Each row below holds a small network's activations on one input, seen along a few directions.
Each table varies a few parts of the input and shows all the possible inputs, shuffled.
Descriptions start from the smaller parts, as in this example, which fits no table here: one of 2 separate values, together with either a single point or one of 9 places along a line or (one of 4 places along a line, together with one of 8 places around a ring).
Shared parts are said once, and a part with two or three values counts as separate values.

A family of inputs:
R1:  3.368 -0.006  0.767 -0.060  1.471 -0.416  1.206  0.104 -0.119  0.383  0.490  0.499  0.975
R2:  2.824  0.682  0.357  1.325  1.529 -1.313 -0.199  0.139 -0.391 -0.811  2.076 -0.862  2.050
R3:  3.002 -0.672  0.298 -1.600  0.762  0.787  1.154  0.471  0.570  0.473 -0.080  1.348  0.548
R4: -0.314  0.163  0.930 -0.775  1.539  0.648  0.070 -0.130  0.536 -0.442  0.315 -0.459  0.734
R5: -0.286  0.270  0.030  0.707  2.240 -0.785 -0.539  1.027 -0.276 -0.647  1.322 -1.739  0.771
R6:  3.235  0.080  0.654  0.626  1.384 -0.754  0.911  0.031 -0.297 -0.167  1.981 -0.286  1.262
R7: -9.097  0.875 -1.856 -1.230 -4.271  0.161 -3.020 -1.419  0.381  0.198 -3.193  0.766 -5.232
R8:  0.386  1.077 -0.340  1.353  2.406 -1.072 -0.122  0.621 -0.495 -0.620  2.078 -1.305  1.812
R9: -0.696 -0.228  0.275 -0.221  1.782 -0.137 -0.273  0.359 -0.244 -0.633  0.800 -1.318  1.049
R10: -3.615 -0.508 -2.184  4.710 -7.736  0.219 -2.403 -0.817 -3.058  1.410 -0.173  1.530 -3.795
R11: -2.785 -1.023 -0.299 -3.743 -4.790  2.665  1.019 -0.677  1.536  0.798 -5.803  2.271 -3.023
R12:  0.651 -0.583  0.609 -1.432  0.985  0.696  0.637  0.116  1.093  0.669 -0.855  0.063  0.518
R13:  2.035 -0.578  0.324 -1.386  0.774  0.885  1.537 -0.557  1.207  0.241 -1.473  0.866  0.380
R14:  1.292  0.450  0.435  1.726  1.925 -1.583  0.022  0.731 -0.444 -0.854  2.515 -1.374  1.950
Question: What do these inputs look like to the network?
Answer: either one of 3 separate values or one of 11 places around a ring
Question: Which other rows belong to the same alternative as R11? List them by row number.
Answer: R7, R10

A family of inputs:
R15: -0.452  0.146 -0.177  2.904  0.648 -0.715 -1.188  0.602 -1.670 -0.245  2.836 -1.388  0.965
R16: -1.168 -0.926  0.061 -3.989 -1.366  2.127  1.151 -0.063  1.830  0.419 -4.262  1.335 -1.358
R17: -9.430  0.048 -2.977  2.169 -9.706  0.750 -3.651 -1.604 -1.858  1.245 -3.385  1.941 -6.842
R18:  2.963 -0.536  1.119 -2.545  1.847  0.731  1.477  0.093  1.414  0.310 -0.716  0.766  0.936
R19:  1.700  0.574 -0.065  3.100  1.812 -1.763 -0.757  0.511 -1.319 -0.792  3.710 -1.614  2.067
R20:  0.736 -0.817  0.867 -3.605  0.021  2.052  1.914 -0.613  2.173  0.491 -3.483  1.283 -0.118
R21: -2.063 -0.356 -0.131 -2.193 -1.841  1.142  0.340 -0.372  0.962  0.370 -2.534  1.103 -1.735
R22:  4.147 -0.112  0.770  1.113  3.534 -0.985  1.185  1.087 -0.369 -0.305  2.492 -1.221  2.829
R23:  3.236  1.083  0.263  2.446  3.180 -2.077  0.068  0.855 -0.947 -0.878  3.701 -1.546  2.919
R24: -1.649  0.562 -0.217  1.742 -0.583 -1.031 -1.259 -0.172 -0.855 -0.494  1.064 -0.996 -0.288
R25: -2.021  0.381 -0.752  0.070 -0.589 -0.256 -0.935 -0.448 -0.077  0.316 -0.311  0.401 -1.528
R26:  4.002 -0.046  1.240 -1.212  3.042  0.024  1.655  0.123  0.716 -0.438  0.889 -0.063  2.154
Question: What do these inputs look like to the network?
Answer: either a single point or one of 11 places around a ring
Question: A walk changes only the place on the ring of 11. It starts at R23 and steps to R19. List the rest of the walk in order.
Answer: R15, R24, R25, R21, R16, R20, R18, R26, R22
